Here are a small network's activations along a few directions, averaged over the inputs that share one value of a field.
Values that are neighbours, or in one group, have similar rows; names and order tell nothing.
In the rows, 500 means zero.
Strong random noise was added to every row along 15 fixed directions; ignore it. To show where, here is one row again and again, with new noise each time:
547 456 560 549 462 644 533 457 509 422 500 475 477 404 539 502 535 484 557 464 392 408 484 428 593 494 565 408
299 416 615 346 550 343 582 538 500 531 530 536 711 370 295 489 368 561 658 412 760 207 228 438 482 428 467 623
420 460 644 419 543 572 488 405 555 408 558 522 747 543 330 628 482 578 567 406 475 448 444 478 585 566 604 531
698 634 618 783 325 645 401 624 843 402 763 500 608 231 655 506 613 644 869 262 387 377 570 267 590 395 517 692
476 504 417 430 357 479 415 355 639 690 499 478 279 427 420 446 436 441 378 497 546 576 574 700 418 338 539 484
558 741 530 482 493 501 599 631 547 427 449 441 431 319 648 411 563 336 440 613 516 423 448 524 340 491 624 514
549 716 519 421 612 458 531 632 482 388 551 461 448 589 572 398 505 329 435 647 639 581 445 456 408 663 629 463
544 445 379 540 761 481 704 745 852 514 317 703 587 421 426 659 656 643 443 473 602 607 503 595 482 698 387 492
372 446 454 682 448 566 533 691 655 502 576 402 663 576 549 530 610 856 765 388 326 569 522 488 468 336 493 569
706 535 364 689 568 437 592 695 629 527 441 641 480 386 599 567 552 576 342 436 505 542 629 574 460 555 365 648
434 405 396 566 478 400 528 449 384 615 456 640 238 556 465 371 637 402 523 580 383 556 483 357 542 322 360 380
449 295 606 576 552 551 525 539 549 474 704 401 294 749 289 368 164 622 462 617 668 675 452 501 655 665 475 549
298 603 608 595 318 485 374 543 486 506 547 430 447 488 596 321 396 529 517 474 697 539 498 578 449 293 510 702
395 509 603 451 409 375 608 207 570 639 515 379 390 609 257 435 372 369 343 444 490 547 410 633 545 384 458 369
463 485 402 303 508 519 354 536 423 551 536 573 559 627 332 651 378 558 452 509 672 547 472 565 422 530 639 596
352 671 700 709 420 478 601 643 583 441 554 525 396 647 397 416 507 476 579 582 518 641 358 338 547 391 437 643
414 519 562 543 458 476 417 457 410 448 580 452 460 381 520 314 458 490 522 653 420 521 442 544 343 432 430 732


Nunad, 22 values:
v7: 626 457 588 660 571 587 595 784 376 317 695 221 279 581 819 187 140 611 245 761 597 545 806 610 553 731 746 605
v15: 495 586 554 434 465 513 303 493 328 416 590 489 589 523 589 473 443 457 494 554 520 468 512 531 423 501 573 701
v11: 528 437 464 463 660 364 750 598 287 513 289 673 357 389 519 466 550 327 331 714 497 329 474 369 519 569 432 412
v2: 384 401 369 384 540 687 256 580 387 486 374 573 721 620 523 715 378 741 427 390 843 640 598 696 511 632 590 598
v18: 248 500 670 643 502 512 483 353 521 351 457 281 781 413 662 293 568 586 632 350 492 550 372 638 471 486 278 530
v13: 402 331 533 504 420 464 359 546 439 572 705 457 270 497 585 211 233 582 485 544 772 452 711 496 611 429 618 583
v14: 640 602 477 465 450 456 442 596 305 473 646 441 615 441 472 577 300 566 510 567 512 374 453 440 342 515 567 784
v6: 449 601 632 499 596 491 450 315 433 353 486 396 685 608 512 460 511 452 391 626 369 720 519 628 417 722 392 583
v5: 516 367 453 515 375 684 263 426 424 544 520 542 345 634 441 595 420 552 544 555 483 673 578 466 593 507 458 509
v16: 547 478 515 455 595 209 646 550 248 496 654 306 590 472 585 299 254 543 331 634 473 299 579 574 342 551 533 670
v22: 614 652 371 611 345 421 533 789 518 640 557 678 167 637 516 537 634 357 666 457 576 463 446 122 594 257 515 395
v10: 511 369 635 506 544 538 615 366 790 502 517 353 667 370 371 578 448 652 555 450 328 443 473 678 507 585 418 519
v8: 601 575 492 474 504 638 591 387 514 452 362 518 653 347 289 772 563 505 412 581 167 527 363 611 334 566 471 620
v20: 366 400 448 387 556 546 565 696 827 619 338 594 604 504 510 702 496 770 381 407 704 501 834 730 581 496 772 454
v4: 463 439 572 559 500 668 679 610 631 459 309 376 492 547 531 609 475 569 474 450 547 501 416 615 595 558 512 341
v21: 375 444 435 370 505 362 402 625 349 600 525 861 375 636 374 542 630 459 539 634 458 449 603 294 536 301 629 604
v1: 476 648 545 476 493 285 498 568 638 562 610 595 616 547 526 492 516 508 372 381 590 465 737 567 497 393 658 655
v17: 523 442 583 679 232 581 410 341  99 481 460 502 689 543 416 756 415 567 569 284 270 308 302 394 572 275 289 719
v3: 591 632 610 628 632 423 507 699 673 410 592 743 293 457 522 371 623 372 536 835 484 652 600 263 485 671 425 713
v9: 364 755 733 444 487 610 559 617 706 374 496 412 484 613 514 504 573 448 492 745 394 640 587 546 449 529 806 522
v19: 726 558 447 523 421 632 347 530 218 406 489 714 456 341 538 652 501 382 447 538 435 372 512 315 499 504 540 697
v12: 349 614 706 492 394 678 429 475 315 342 365 345 252 577 719 286 464 225 536 654 723 531 330 437 587 510 563 298
The values of Nunad form a ring.
A walk along Nunad starts at v16 and steps to its neighbour v14. Put v15, v10, v8, v17, v9, v19, v12 in the order it reaches them.
> v8, v19, v15, v17, v12, v10, v9
How many steps from neighbour to neighbour lead from v7 to v4, at the fewest?
> 11
List every value one step from v22, in the order listed.
> v21, v1
List every value one step from v6, in the order listed.
> v20, v3
